A small network was shown many inputs. Here are its activations along a few directions, one row for each input.
In each table, some parts of the input vary, and every possible input appears once, in random order.
Descriptions start from the smaller parts, as in this example, which fits no table here: one of 2 separate values, together with either a single point or one of 9 places along a line or (one of 5 places around a ring, together with one of 6 places along a line).
Shared parts are said once, and a part with two or three values counts as separate values.

Other details of the inputs vary at random and push rows far along two fixed directions, the same in every table; ignore that.
These rows show it; all are for the same input, with only those details redrawn:
[ 35  -2  15  12  20 -27 -41 -24  15 -21 -24]
[ 35  -2  15  13  20 -27 -41 -24  15 -21 -24]
[ 24   1 -13 -16   1 -27 -21  -3 -17 -31 -13]
[  3   9  11  34  -5  -3   3 -13  13  15   0]
[ 13   5  -2   8  -2 -15  -9  -8  -3  -9  -7]
[ 16   4 -11  -7  -3 -20 -11  -3 -14 -20  -8]
[ 15   5   3  14   1 -14 -11 -11   3  -5  -8]
[ -7  11 -26  -8 -26  -6  24  13 -29  -4  11]

A family of inputs:
row 1: [ -5 -12  -3 -34  11 -20   3   5   0 -13   4]
row 2: [-14   9 -11  16  -3  23   8  -6   9   7  13]
row 3: [-7  2 21 33 -6 22 10  1  2 33  5]
row 4: [-17   9   5  28   1  34  13  -8  17  19   8]
row 5: [-12  -4  -8 -31 -15  -2  28  24 -16   1  17]
row 6: [ -2 -11 -10 -20  12   8 -11   4 -12 -24  -1]
row 7: [-14  13  -2   3 -13   1  24 -15  27  13  14]
row 8: [-18  15 -37 -10 -16  11  13   6 -24 -10  19]
row 9: [ 23   0  28  25  18   0 -30 -17  13   4 -20]
row 10: [-29  -8 -10   2  -8   9  16  12 -26  11  12]
row 11: [ 20  -2  -9  -4  29  -1 -36 -22  26 -23 -14]
row 12: [ -7   7 -11 -25 -24   0  29  25 -18   0   6]
row 13: [ 27  -1  11 -14  13 -29 -30 -26  28 -25 -13]
row 14: [ 14   1  -4 -23  -7 -19  -5   5  -1 -16  -8]
row 15: [-21  -9  -1  -4 -16  -6  23  25 -16  15  11]
row 16: [ -3   9   4  29   2  13  -6 -12   6  17   0]
row 17: [-17 -10  11  20  -3   5   7   5 -10  20   8]
row 18: [-10  -6  13  17  -6  13   8   7 -11  19   6]
row 19: [-12   7 -10   8   5  27  11  -5  15  10   5]
row 20: [  6 -14  -6 -22  15   1 -24   1 -17 -24 -10]
row 21: [  3   9  11  34  -5  -3   3 -13  13  15   0]
row 22: [-26 -10 -22 -15  -5   9  12  14 -29  -3  13]
row 23: [  1 -11  -5 -16   7   1 -14   6 -25 -15  -8]
row 24: [-21  -7  28  25  -3   0  20   6  20  31  10]
row 25: [  7   8  29  30   2 -11  -7 -24  41  11  -7]
row 26: [ 12   2   6  -8  -2 -12  -2  -9  20   0  -1]
row 27: [ 16  -6  -2 -40  12 -15  -8   4   3 -20  -7]
row 28: [ 10 -12   7 -19   1 -15 -10  16 -12 -11 -10]
row 29: [  6 -21   3 -11   6 -20 -13  11 -18 -11  -9]
row 30: [ 3 -1 23 16 -3  4  4  8 12 22 -5]
row 31: [-29  -6   2  23  13  22  15  -7  21  23  14]
row 32: [ 18   0  -4 -16  -5 -20 -13   5  -5 -13 -13]
row 33: [-19  -8 -10 -30 -12 -11  27  21 -16   2  20]
row 34: [-8  8  5 21 -2 20  5 -3 -4 18 -1]
row 35: [-4 -2 -1  1  9 21 -3 -2  3 -4  1]
row 36: [  4  -5 -15 -25 -16  -1  13  27 -37  -7  -1]
row 37: [ 12  -7  -8 -22  13   4 -25   1 -16 -23 -12]
row 38: [ -4  10   1  24 -11  10   8  -2  -5  19   7]
row 39: [  0  11  14  27  -9  -7   4 -11  21  16  -1]
row 40: [ 14  -2 -12 -20  12   2 -25  -3 -14 -25 -14]
row 41: [  1   5   1  -9  -2  -5   8 -11  24   5   3]
row 42: [ 16   1  26  39   7  -3 -13 -17  24  19 -13]
row 43: [-14  -6   2  11  15  23   5  -6  17  10   5]
row 44: [ -5  -1 -22 -26  -9   9   5  19 -40 -10   1]
row 45: [-12  10  15  13  -4  13  28  -7  31  29   8]
row 46: [-3  1 16  3 -5  6 19  6 16 21  9]
row 47: [ 30 -10  28  -8  20 -18 -30  -3  19 -13 -22]
row 48: [ 23  -2   2   4  25  -4 -45 -23  14 -20 -18]
row 49: [ -8  13 -36 -17 -12  -2   4   8 -34 -18  10]
row 50: [  7 -11   7 -25   1 -15  -2  17  -8 -14  -5]
row 51: [-15   1 -31 -24  -4  22  19  14 -15  -5  11]
row 52: [ -9  -5 -15 -44  -5  -7  22  19 -15 -12  11]
row 53: [-23  14 -37  -3 -10  19  20   1   2  -1  23]
row 54: [-7 -9 15 17 -8  8 14 11 -6 21  2]
row 55: [ 16   0  31  34   9   3 -11 -11  20  19 -17]
row 56: [  0   8 -18   0   8   5 -15 -12   6 -23   6]
row 57: [-10  17   9  44  -9  11  10 -13   9  26  13]
row 58: [ -3   7  12  13 -14   6  17  10   5  23  -2]
row 59: [ -9   7  -5 -16 -20   5  33  13  -2  12  14]
row 60: [ -4 -17 -15 -28  19  -6 -19   3 -16 -34  -2]
Question: The inputs of row 54 and row 36 match in every part but one. If row 52 is changed in the same way as row 54 into row 36, which row does it become?
Answer: row 27
Question: What do these inputs look like to the network?
Answer: one of 6 places along a line, together with one of 10 places along a line
Question: Change only the place on the line of 6 in row 44. List by row number the other rows that result.
Answer: row 10, row 16, row 23, row 34, row 49
Question: Change only the place on the line of 6 in row 24. List by row number the other rows that result.
Answer: row 12, row 14, row 25, row 47, row 50

A family of inputs:
row 61: [  3   4  12  38  12  10 -11 -22  23  13  -6]
row 62: [ 33 -11   7 -34  13 -23 -26   6  -3 -23 -24]
row 63: [ 24 -10  -2 -19  14 -29 -34  -2 -15 -31 -17]
row 64: [ -8  14  14  56   7  30  -3 -21  35  29   1]
row 65: [ 18 -10  20  -3  11 -17 -11  -1  17  -6 -12]
row 66: [ 22  -5  -7 -32  18 -19 -29 -13   2 -36 -12]
row 67: [-23  -9 -35 -37  -3  17  13  24 -40 -17  14]
row 68: [-16   4 -32 -16 -20  -1  22  17 -36  -4  14]
row 69: [-24   4 -19 -17 -23   2  34  14 -13   7  20]
row 70: [ 3 -1 30 35  3  0 -7 -9 15 19 -3]
row 71: [  5  -5  23  12  10 -13  -7  -8  28   6  -6]
row 72: [-17   9  10  21 -25  19  31  13 -14  33  11]
row 73: [-21  16 -19  -2 -14  24  27   2   1   9  21]
Question: What do these inputs look like to the network?
Answer: either a single point or (one of 2 separate values, together with one of 6 places along a line)
Question: Change only the choice among 2 separate values in row 66. List by row number the other rows that result.
Answer: row 61
Question: Start at row 62 and move only the place on the line of 6, one step at a time. The first step leads to row 65. Which rows follow, in order?
Answer: row 71, row 69, row 66, row 73

A family of inputs:
row 74: [ 27  -7  -3 -26   6 -27 -25   5 -19 -33 -19]
row 75: [ 19  -9 -17 -41  17 -17 -33  -1 -19 -45 -13]
row 76: [ -2  -3  24  27  16  11  -9 -16  25  17  -4]
row 77: [-16  15 -16  19 -14  18  20  -3   1  17  11]
row 78: [-13  12 -33 -10 -16   9  19   7 -16  -4  12]
row 79: [ 18  -1  31  21   8 -17 -16 -16  23   8 -12]
row 80: [ -4  -5  29  30  20  11  -9 -20  34  20  -4]
row 81: [-19  10 -18   1 -18  18  21  11 -22   9  15]
row 82: [ 24  -9  13 -20  12 -34 -25  -7   7 -19 -15]
row 83: [-14  10  14  45   0  23   6 -18  28  29   9]
row 84: [-19  -4 -26 -33 -21  -1  30  30 -31  -4  14]
row 85: [-27  -2  -8  -1 -14  16  33  16  -8  21  16]
row 86: [-11   2 -19 -12 -23   5  26  25 -32   3  10]
row 87: [-11   4 -18 -26 -28 -11  31  22 -28   1  14]
row 88: [ -1   3  20  37  14  13 -11 -25  36  15   0]
row 89: [ -1   8   3  24   2  11  -8 -14  12   7  -1]
row 90: [ 15  -4  27  21  10 -11 -17 -10  20   5 -13]
row 91: [-16   1 -18 -12 -23   6  29  25 -28   6  13]
row 92: [ 23 -14   0 -28  16 -24 -31   4  -8 -32 -19]
row 93: [ 17  -9  21  15  21  -3 -28 -13  16  -1 -16]
row 94: [-29   6  -6   9 -11  23  30   3   1  19  20]
row 95: [ 29  -4   6 -17   4 -30 -23  -4  -9 -23 -19]
row 96: [ 11  -6 -14 -22   1  -6 -10  12 -27 -20  -7]
row 97: [  8   4   8  20  20   3 -14 -23  34   0  -4]
row 98: [-22  10   8  34  -8  27  19  -6  12  31  15]
row 99: [ -1   0  36  39   6   0   0 -11  34  28  -2]
row 100: [-21   8   1  21  -5  21  21  -8  17  20  18]
row 101: [-21   2 -10 -12 -23  -1  34  22 -14  12  17]
row 102: [ 34  -5   6 -47  10 -24 -20   4   7 -29 -20]
row 103: [ 24  -8 -14 -33  14 -15 -34   2 -26 -39 -18]
row 104: [ -2  -8 -14 -24  -2  -2   3  14 -21 -12   0]
row 105: [ 14  -6  19  14  23   0 -29 -17  16  -3 -14]
row 106: [-14  10 -34 -14 -15   9  22   8 -14  -5  15]
Question: What do these inputs look like to the network?
Answer: either a single point or (one of 4 places along a line, together with one of 8 places along a line)
Question: Change only the place on the line of 8 in row 104. List by row number the other rows that result.
Answer: row 75, row 76, row 87, row 88, row 92, row 99, row 106

A family of inputs:
row 107: [ 22   2  18   9   4 -16 -16  -6  15  -1 -15]
row 108: [ -9   3 -14   7   0   8   1  -4  -4   1   6]
row 109: [ 26  -5 -21 -33  18 -12 -35  -5 -16 -43 -19]
row 110: [  9  -2  29  16  17   3 -14 -16  35  10  -8]
row 111: [ -1   4 -31 -47 -25 -11  21  27 -39 -17   7]
row 112: [-17   8  12  38  -1  29  20  -8  27  35  10]
row 113: [-27   2 -17 -16 -19   7  34  17 -15   7  22]
row 114: [-14  -5  33  47  -2  12  14   1  10  42   6]
row 115: [ 22  -4  22  -2  18 -12 -25 -15  23  -6 -16]
row 116: [  6  -2  19  16  15   8 -10 -13  30   8  -6]
row 117: [ 22  -4  15   6   7 -25 -21  -9  11 -11 -15]
row 118: [-10  11 -42 -27 -19  13  14  16 -44 -20  11]
row 119: [-19   9 -38 -13 -20  12  15  11 -38 -10  16]
row 120: [ 20 -11 -12 -26  24 -19 -37  -7  -3 -38 -16]
row 121: [-31   4 -15   0 -16  15  35  14  -6  16  22]
row 122: [-26   5   1  10 -19  11  36   6   2  27  21]
row 123: [ 1 -5 37 37  3 10 -2 -2 14 32 -9]
row 124: [ 26 -10   3 -24  14 -32 -29  -7  -2 -30 -17]
Question: What do these inputs look like to the network?
Answer: one of 2 separate values, together with either a single point or one of 8 places along a line
Question: The inputs of row 111 and row 124 match in every part but the choice among 2 separate values. If row 116 is changed in the same way as row 111 into row 124, which row does it become?
Answer: row 121
